Each row below holds a small network's activations on one input, seen along a few directions.
Each table varies a few parts of the input and shows all the possible inputs, shuffled.
A made-up example of a description, with smaller parts first: one of 2 separate values, together with either a single point or one of 9 places around a ring or (one of 6 places along a line, together with one of 8 places around a ring).
Shared parts are said once, and a part with two or three values counts as separate values.

Other details of the inputs vary at random and push rows far along two fixed directions, the same in every table; ignore that.

Rows:
x1: [-13  34 -14  25  15 -23 -27 -18  -3  24 -15 -22  12   3]
x2: [-21  45   4  40  20 -24 -18  -9   5  15 -17 -15  23  13]
x3: [ -1 -16  11 -16   2  -2   0  14 -13  -1  15   9   9  -4]
x4: [ 6 -8  1  2 -2 12 13 12  7 -2 23  4 -2 -9]
x5: [ -6  46  -3  48  20 -20 -14 -19  17  21  -8 -30  16   6]
x6: [ 14 -48 -40 -35 -51  23  -2 -13   8 -11 -71  -6 -23  12]
x7: [ 2 -7 17  1  2  9 18  0  6 -7 19 10 -8 -3]
x8: [ 16 -15  11 -13   6   1  11  12  -7  -2  15   0   6  -5]
x9: [-18  25  26  31  46  -5 -15  15   6  14  70   4  22  -7]
x10: [ -7 -12   9 -11   8   0   1   0 -12  -1  21  15  -6  -5]
x11: [ 11 -11   9  -9  11   3  12  -2  -6  -1  21   7  -9  -6]
x12: [ 17 -18  -2 -27 -24  23  17  14  -1 -13 -13  10 -10  -1]
x13: [  9  -4  14  -3   5  10   9   4   3  -8  20   9 -12  -5]
x14: [-21  37  -8  34   4 -17 -21 -17  10  18 -21 -19  13   6]
x15: [ -4   3 -20  -5 -21 -12 -20 -15  -6  10 -40 -19  -1  -2]
x16: [ 12   9 -26  -2 -15  -5  -6 -18   0  13 -39 -21  -6   0]
x17: [-10   1 -22  -2 -30   4  -6  -3   1   0 -33  -2  -7  -2]
x18: [-9 -7  7 -4 -1  8  8 21 -5 -8 13 17  6 -1]
x19: [ -9  -7   8 -10   2  -1   1   2  -5  -9  23  17  -5  -3]
x20: [ -3 -20   1 -27 -28  17   4   4  -6 -15 -11  20 -21  -4]
x21: [ 14  -7  -9 -11 -16  -8  -1 -18  -5  -3 -35 -14 -16  -2]
x22: [ -3 -11   6 -15   5   4   4  13 -14   2  15  15   8  -1]
x23: [ 6 -7 13 -3 -1 13 21 13  4 -5 14  8  6  1]
x24: [ 12   0 -24 -12 -26   3   1 -10   6  -1 -27 -11  -9   0]
x25: [ -5  -4  11 -10  -1  11   2  19  -5  -6  14  16   5   0]
x26: [ 12   5 -18  -6 -26   9  -2  -7   8   2 -32 -12 -11  -1]
x27: [-13  -8  11   0   1   4   5   8  -3 -10  19  19  -8  -6]
x28: [ -6  -5  27  33  62  -8 -10  -1  12   1  55   1  13  10]
x29: [  4 -20   4   6  24   6  -3   6   7  -4   8   0  12  16]
x30: [ -3  38  -5  39  15 -23 -10 -19   8   5 -24 -22  -3   6]
x31: [ -5 -16  15 -12   5  -5  -3   2 -12  -3  20   9  -4  -8]
x32: [ -7 -15  -1 -18  -9  10   2  11  -2  -3  29  15   1  -7]
x33: [ 14  11 -20  -3 -10  -7  -1 -12  -6   6 -47 -16   0   7]
x34: [ 10   1 -15 -11 -20  -4   4 -16   1  -9 -31  -5 -17   3]
x35: [-15  -8  17  -2  -1   6   8   3   0  -7  18  18  -4  -3]
x36: [ 12  -6   4 -11   3   6  14  12   0  -8  18   7   5   1]
x37: [ 8 -7  6 -1  2 11 19 18  1 -9 14  9  2 -2]
x38: [ -5  -7   4 -14   0   3   4  15  -6  -7  18  16   8   2]
x39: [  4  39  -9  36  23 -31 -25 -23   6  24 -17 -41  14   1]
Description of these inputs: one of 3 separate values, together with either a single point or (one of 2 separate values, together with one of 6 places along a line).
Question: The inputs of x1 and x22 match in every part but the choice among 3 separate values. If x9 is changed in the same way as x1 into x22, which row does it become?
Answer: x25
Question: Which other rows agree with x21 in the choice among 3 separate values? List them by row number.
Answer: x7, x10, x11, x13, x19, x20, x27, x28, x30, x31, x34, x35
Question: Change only the choice among 3 separate values in x6. List by row number the other rows that result.
Answer: x28, x29
Question: Change only the choice among 2 separate values in x5. List by row number the other rows that result.
Answer: x14
Question: Change only the choice among 3 separate values in x36. List by row number the other rows that result.
Answer: x24, x34

Rows:
x40: [-25  35   1  37  26 -23 -28  -9   3  15  -3 -11  19   9]
x41: [ -7 -34   0 -37 -35  19  11  13 -11 -17 -12  27 -12  -3]
x42: [-10 -27  11 -26 -12  18  13  19  -8 -15  27  33  -7  -6]
x43: [ 14   9 -22   6  -9  -8  -6 -22   7   0 -50 -22  -9  11]
x44: [ 19 -35 -13 -25 -21  18  11  -1   4 -10 -21   0 -13   4]
x45: [-15  21 -16   4 -26  -9 -10 -13  -2   3 -45  -7  -4   3]
x46: [12  8 26 20 44  4 14 20  9  6 71  1 19 -7]
x47: [ 24 -28 -21 -34 -30   8   6  -8  -7  -3 -33  -8 -15  -4]
x48: [ 16 -30  19 -16   8  21  28  18   4  -8  52  16  -3 -10]
x49: [-15  20 -15   6 -24 -11 -15 -17  -2   1 -48  -7 -10   4]
x50: [-13  20 -17   1 -13 -19 -23 -14 -12  12 -36 -12   3   0]
x51: [-19  48   8  37  25 -19 -16   3   3  16  16  -8  23   0]
x52: [ 16 -37  22 -17  16  19  23  19   1 -12  47  17  -2  -4]
x53: [  3  31  18  43  51 -19  -8  -9  12  12  35 -19  12   2]
Question: Describe the family of inputs behind these rows.
Answer: one of 2 separate values, together with either a single point or one of 6 places along a line
Question: The inputs of x53 and x49 match in every part but the choice among 2 separate values. If x52 is changed in the same way as x53 into x49, which row does it become?
Answer: x41

Rows:
x54: [-36  86  27  71  48 -46  -6 -17   2  29  17 -15  34  10]
x55: [  9  23  -8  16 -12 -13 -20 -47  11  -7 -59 -22 -26  12]
x56: [ 12 -34  16   2  14  29  21  20  16 -13  37  26   4  11]
x57: [ 16 -50  -4 -31 -11   9   9  -5 -10 -13 -15  14 -25  -6]
x58: [-33 -42 -16 -33 -35  13  -9  -5  -8  -9  -2  30 -22  -4]
x59: [  0   2  36  43  56 -10  10   7   8  -8  70   1   6   5]
x60: [ 16 -30  16 -33  19   5   7   8 -13   3  49   8 -11 -20]
x61: [-20 -20  15 -26  13   8  -9  32 -21 -22  38  45   1   6]
x62: [ 18 -21 -12 -22 -28  45  32  17  13 -11 -13   7  -7   8]
x63: [-24 -21  35 -11   3   9  31  10  -8 -14  34  43   2   1]
x64: [ 12 -50 -13 -33  -9  35   9   9   2  -8 -18   7  -2  18]
x65: [  2  -1  43  18  61 -13 -16 -10  -1   6  75   1   3  -1]
x66: [-30  20  -1  27 -26  -5 -29  -9   7  -2 -75 -12   0  10]
x67: [  9  31 -25  21 -18 -10   5 -21  13  -4 -62 -33  -1   7]
x68: [ 20  29 -37  15 -21  -4  -9 -12   8  22 -58 -30  11  10]
x69: [  8  16 -18  25  -4 -17  -9 -35   9  -6 -68 -17 -20   6]
x70: [-16  38 -34  -7 -17 -26 -41  -6 -23   1 -60  -6   7  12]
x71: [-34  22 -42   2 -30 -24 -40 -31  -8  19 -46 -14  -2  -2]
x72: [ 21 -42 -18 -44 -25  10   8  15   2  -5  -7   1   3  -1]
x73: [  4   1  21  15  59 -14  -2  12  -3   8  74  -9  37 -10]
x74: [ 25 -24 -17 -36 -35  18  23  20   9  -4  -5   2  -1  -9]
x75: [-15 -12  29 -15 -17  23   5  43  -9   4  42  20  15 -27]
x76: [-19 -40   7 -40 -27   4  16  -2 -23  -7 -19  30  -6   6]
x77: [  5  14 -24  21  -9 -14  -9 -20  28  -6 -67 -23  -2  24]
x78: [ 12  37 -16  14 -14 -13  -2 -30   9   6 -59 -30 -29   0]
x79: [ 16  39 -11  14 -24 -11  -9 -39  10   2 -53 -29 -26   3]
x80: [-20  25 -19  -5 -21 -33 -14 -28 -23  21 -63 -14  14   8]
x81: [ -1  72   4  66  62 -41 -18 -12  10  27  25 -46  43  -3]
x82: [  2  63  17  52  66 -49 -47 -36  -1  33  32 -43  23   1]
x83: [ -4  73  10  76  58 -38 -14  -5  34  22  21 -38  33  14]
x84: [-15  43 -18   2 -32 -25   0 -23 -16  22 -61 -13  10   0]
x85: [ -9   3  -7 -32 -41  21  13  28 -11 -29 -11  37 -18   0]
x86: [-20 -11  37  -2 -17  28  13  42   2  -8  37  25   5 -17]
x87: [ 9 21 17 23 52 14  9 26 10 21 73 -6 38 -2]
x88: [-42  30  22  35  27  -3  -1  10  11   8  85  22   7 -14]
x89: [ 13 -46   1 -40  -9  11   6  -8  -8 -10 -13   8 -35  -4]
x90: [ -4   3  33  37  61  -4  11   7  16 -13  65   4  22   1]
x91: [  8 -46  13 -18  20   9  10  22  11  -9  40  14   7   7]
x92: [ 22 -44 -13 -37 -27   6  12   5 -18  -8  -3  -4 -13  -6]
x93: [ 25 -18  -6 -42 -28  17  21   2  -8  -1  -4   2 -30 -24]
x94: [  9   1 -30  16  -2 -10 -23 -21   7  13 -67 -24   5  30]
x95: [ 18 -15  21  -4   6  16  33  15   4 -11  45  19 -15 -21]
x96: [  9 -47  18 -11  18   4  13  12 -10 -12  45   9  -9   2]
x97: [ 23 -24 -10 -17 -34  35  30  17  13  -9 -11  13  -9   6]
x98: [ 29 -16  -1 -41 -38  19  13  -7  -7  -5   3   3 -26 -21]
x99: [-14 -36   5 -38 -43  18 -11  26 -18  -1 -15  13   5 -15]
x100: [ 19 -40 -21 -42 -18  32   9  14  -5   1 -10   1   8   6]
x101: [-30   8  -6  15 -20 -14 -42  -8  -5  10 -73 -18   6  11]
x102: [-22 -14 -23 -35 -54  18   6   5  -7   0   7  24 -17 -24]
x103: [ 16  13 -30   4  -6 -28 -21 -31 -10  14 -59 -30  -4  -5]
x104: [ 6 19 33 41 44 -8 20 15  7  1 77 -6  7 -4]
x105: [-38  82  15  71  65 -41 -42  -4   4   1  13   0  26  23]
x106: [-42  25 -30  23 -27 -13 -27 -36  11  -2 -54  -1 -17   9]
x107: [ 28 -22 -11 -33 -30  15  24   5  -9  -4  -6   8 -19 -26]
x108: [ 19 -37   4 -20  12  19   9  25  -4   7  46  13  19   0]
x109: [-18  44  22  13  38  -9 -10  37 -14   2  75  25  26 -10]
x110: [ 26 -25 -13 -29 -37  13  26  11 -11  -7  -1  -3 -18 -14]
x111: [  4  16 -27  23  -2   9  -9 -22  21  -1 -70 -23   3  31]
x112: [  8 -27  28 -11  21  16  20   3   6 -17  40  21 -27  -9]
x113: [  6 -46  15 -17  23  10  14  13  -2 -16  39  11   7  -1]
Question: The inputs of x113 and x67 match in every part but one. If x65 is changed in the same way as x113 into x67, which row does it become?
Answer: x79
Question: The inputs of x109 and x61 match in every part but one. If x110 is changed in the same way as x109 into x61, which row does it become?
Answer: x96
Question: Describe the family of inputs behind these rows.
Answer: one of 5 places around a ring, together with either one of 4 separate values or one of 8 places along a line
Question: Change only the place on the ring of 5 in x62. List by row number the other rows that result.
Answer: x64, x87, x100, x111
Question: Change only the choice among 4 separate values in x102. List by row number the other rows that result.
Answer: x75, x84, x109
Question: Change only the place on the ring of 5 in x112. List by row number the other rows that result.
Answer: x60, x78, x89, x93
Question: Change only the choice among 4 separate values in x61. List by row number the other rows that result.
Answer: x58, x76, x101
